A small network was shown many inputs. Here are its activations along a few directions, one row for each input.
Each table varies a few parts of the input and shows all the possible inputs, shuffled.
A made-up example of a description, with smaller parts first: ring(8) and (point or line(9) or (values(3) and line(4))).
Shared parts are said once, and a part with two or three values counts as separate values.
In the rows, zero is written as 128.

Other details of the inputs vary at random and push rows far along two fixed directions, the same in every table; ignore that.

A family of inputs:
R1: [172  98  32 205  48  90  90 136 139  85 154 138 180 110]
R2: [181 172  97 109 110 169 134 124 147 121 102 115 168 151]
R3: [106  93 147 143 135  92 130 135 105 139 162 124 102 113]
R4: [ 66  56 137 125 107 119 118 111  81 126 207 138  95 150]
R5: [126 168 187  89 187 164 125 151 143 127  59 133 121 130]
R6: [103  92 122 140  81 109 127 101 122 129 194 113 112 133]
R7: [124 115  90 169  80 103 125  99 147 126 156 137 116 105]
R8: [151 130 139 128 137 126 131 145 119 126 104 127 132 125]
R9: [123 135 169  90 204 142 137 178  95 135  89 139 124 135]
R10: [ 56  96 181  97 168 121 130 128  99 150 176 120  96 146]
R11: [116 148 168  74 170 162 133 141 122 134 103 120 137 162]
R12: [171 154 103 117  99 159 126 129 146 121 122 113 147 142]
R13: [195 198  73 142 103 145 151  93 184 117  56 124 190 123]
R14: [177 121  63 186  28 129 121  74 154  97 139 139 144 119]
R15: [157  93 100 175  62 102 118 124 124 115 162 128 110 103]
R16: [ 73  90 150 143 129 107 124 102 108 130 165 144  95 122]
R17: [182 167 100 139 120 114 147 137 156 134  88 110 155 108]
R18: [ 44  71 122 120 153 118  79 159  91 113 185 147 141 157]
R19: [160 161 147 110 164 127 156 140 133 131  69 114 158 127]
R20: [ 47  58 151 107 151 131 118 136  62 135 208 147  85 150]
R21: [109 122 179 109 177 110 139 157 109 143 117 121 108 117]
R22: [131 215 168  38 230 174 165 152 146 149  28 107 181 166]
R23: [155 170  88 139 140 155  96 147 172  95  50 151 202 134]
R24: [ 55  79 197 105 200  94 137 156  72 150 158 137  84 124]
R25: [152 117 120 141 122 123 123 152 115 126 133 132 117 111]
R26: [143 108  91 171  67 128 108 111 137 110 160 145 106 110]
R27: [ 76  79 139 135 139 130 114 123  91 123 168 163  88 128]
R28: [ 88 156 169  67 208 141 139 149 127 159 109 114 131 154]
R29: [133 169 125 123 151 133 134 119 158 140  87 126 143 122]
R30: [204 167  84 138  52 154 128 106 173 110 110 103 164 138]
R31: [ 79 108 136 110 141 114 133 128 115 147 171 120 111 138]
R32: [179 129  69 190  30 129 111  80 165 104 142 132 133 113]
R33: [143 108  79 169  87  85 138 115 125 131 159 128 132 107]
R34: [107  50 114 179  77  87 108 123  95 124 208 139  82 105]
R35: [113 161 177 106 179 141 134 126 142 138  83 125 126 128]
R36: [ 82 124 148 122 162 118 130 128 128 143 127 139 104 117]
R37: [126 144 137  99 136 143 150 111 131 128 117 111 156 152]
R38: [ 70 143 217  65 248 166 122 178 102 144  84 150  87 135]
R39: [163 170 117 112 110 146 149 104 154 126 105 104 171 150]
R40: [142  91  64 201  23 101 125  59 142 104 184 139 129 109]
R41: [144 144 128 103 128 157 124 142 132 127 125 118 132 142]
R42: [115 129 160  94 141 150 124 140 121 133 129 118 118 150]
R43: [127  76 111 165  94 102 113 142 101 123 183 140  92 103]
R44: [166 204 162  90 179 178 137 137 162 122  22 129 159 142]
R45: [205 178 110 124 138 150 140 152 145 122  64 123 165 124]
R46: [ 26  71 207  79 196 132 114 154  73 149 185 134  70 153]
R47: [137  95 128 153 100 107 120 138 115 123 149 130 106 109]
R48: [160 124  50 169  30 104 130  85 158 123 179 109 146 122]
R49: [106 166 150  73 189 143 148 136 130 151  96 114 150 155]
R50: [ 46  61 174 138 140 117 104 128  88 131 182 155  56 118]
R51: [118 116 129 126  97 119 132 111 132 130 166 110 123 135]
R52: [221 187  66 134  68 168 129 111 177 115 101 103 181 143]
R53: [152 117 117 144 124 120 121 148 114 129 138 131 119 115]
R54: [205 198 101 151  84 149 139  95 194 111  62 110 170 115]
R55: [116 143 150 102 193 114 152 156 113 146  91 128 137 128]
R56: [ 99  71 138 158 106  80 125 129 100 133 188 129  88 103]
R57: [ 72  72 100 170  96  88 120  92 112 134 198 152  93 113]
R58: [175 135 114 141 109 127 139 132 129 116  98 125 148 124]
R59: [ 99 158 186  75 224 168 125 159 115 138  74 152 114 142]
R60: [132 119 111 147 119  93 136 137 128 138 142 123 119 103]
R61: [ 96  85 119 152 128  78 128 134 103 146 178 130  99 110]
R62: [169 209 155  92 189 183 128 151 162 131  29 129 150 138]
R63: [199 182  95 158  70 137 135  91 188 110  80 113 164 110]
Description of these inputs: values(3) and (point or (line(4) and line(5))).
The inputs of R12 and R38 match in every part but the values(3) part. If R37 is changed in the same way as R12 into R38, which row does it become?
Answer: R40
The inputs of R16 and R24 match in every part but the values(3) part. If R50 is changed in the same way as R16 into R24, which row does it become?
Answer: R47
Which other rows does R24 become when the line(5) part takes its other values? List them by row number.
Answer: R3, R19, R21, R56
Which other rows does R47 become when the line(5) part takes its other values? List them by row number.
Answer: R8, R15, R34, R58
Which other rows does R14 become when the values(3) part takes its other values? List them by row number.
Answer: R4, R58
Which other rows does R26 become when the values(3) part takes its other values? List them by row number.
Answer: R41, R43

A family of inputs:
R64: [ 84  90 128 134 131 122 116 126 100 124 167 148 113 132]
R65: [158 180 146  83 171 172 127 162 141 130  65 118 154 151]
R66: [147 119  75 169  72 115 121  96 144 119 151 130 148 126]
R67: [137 129 105 150  84 115 127  98 142 127 156 115 123 121]
R68: [154 173 184  88 228 138 146 194 121 144  31 123 133 112]
R69: [ 81  91 141 126 136 119 114 135 100 122 168 140 115 133]
R70: [114  99 101 150  94 133 106 120 123 115 164 143 115 132]
R71: [138 136 160 133 169 114 126 166 128 129  83 135 123 101]
R72: [ 82  87 149 131 123 123 122 108 103 132 172 145  89 128]
R73: [150 120  78 163  69 110 120 100 145 116 153 122 149 125]
R74: [131 130 145 124 119 139 132 114 133 126 123 120 127 136]
R75: [112 107 115 149 100 118 129  99 131 133 169 128 108 118]
R76: [191 146  63 156  51 122 147  98 164 118 129 107 161 124]
R77: [ 27  45 188 142 198  81 110 164  59 143 176 174  42 100]
R78: [130 161 162  90 173 142 143 140 132 146 105 112 128 138]
R79: [104 123 154 103 176 127 132 146 110 143 127 125 130 143]
R80: [126 134 123 123 116 121 139 120 139 130 124 117 136 128]
R81: [173 167 106 121 110 159 118 133 160 112  91 121 160 136]
R82: [118 116 127 118 136 129 124 138 108 124 144 131 131 137]
R83: [186 148  95 146  66 138 139  96 150 119 126 113 146 131]
R84: [145 186 144  89 166 152 150 135 153 139  59 122 157 136]
What is each input in this table made of?
Answer: values(3) and (point or line(6))
The inputs of R65 and R70 match in every part but the values(3) part. If R82 is changed in the same way as R65 into R70, which row does it become?
Answer: R64
Which other rows does R74 become when the values(3) part takes its other values? List them by row number.
Answer: R72, R83
Which other rows does R69 become when the line(6) part takes its other values? List them by row number.
Answer: R67, R73, R74, R80, R81
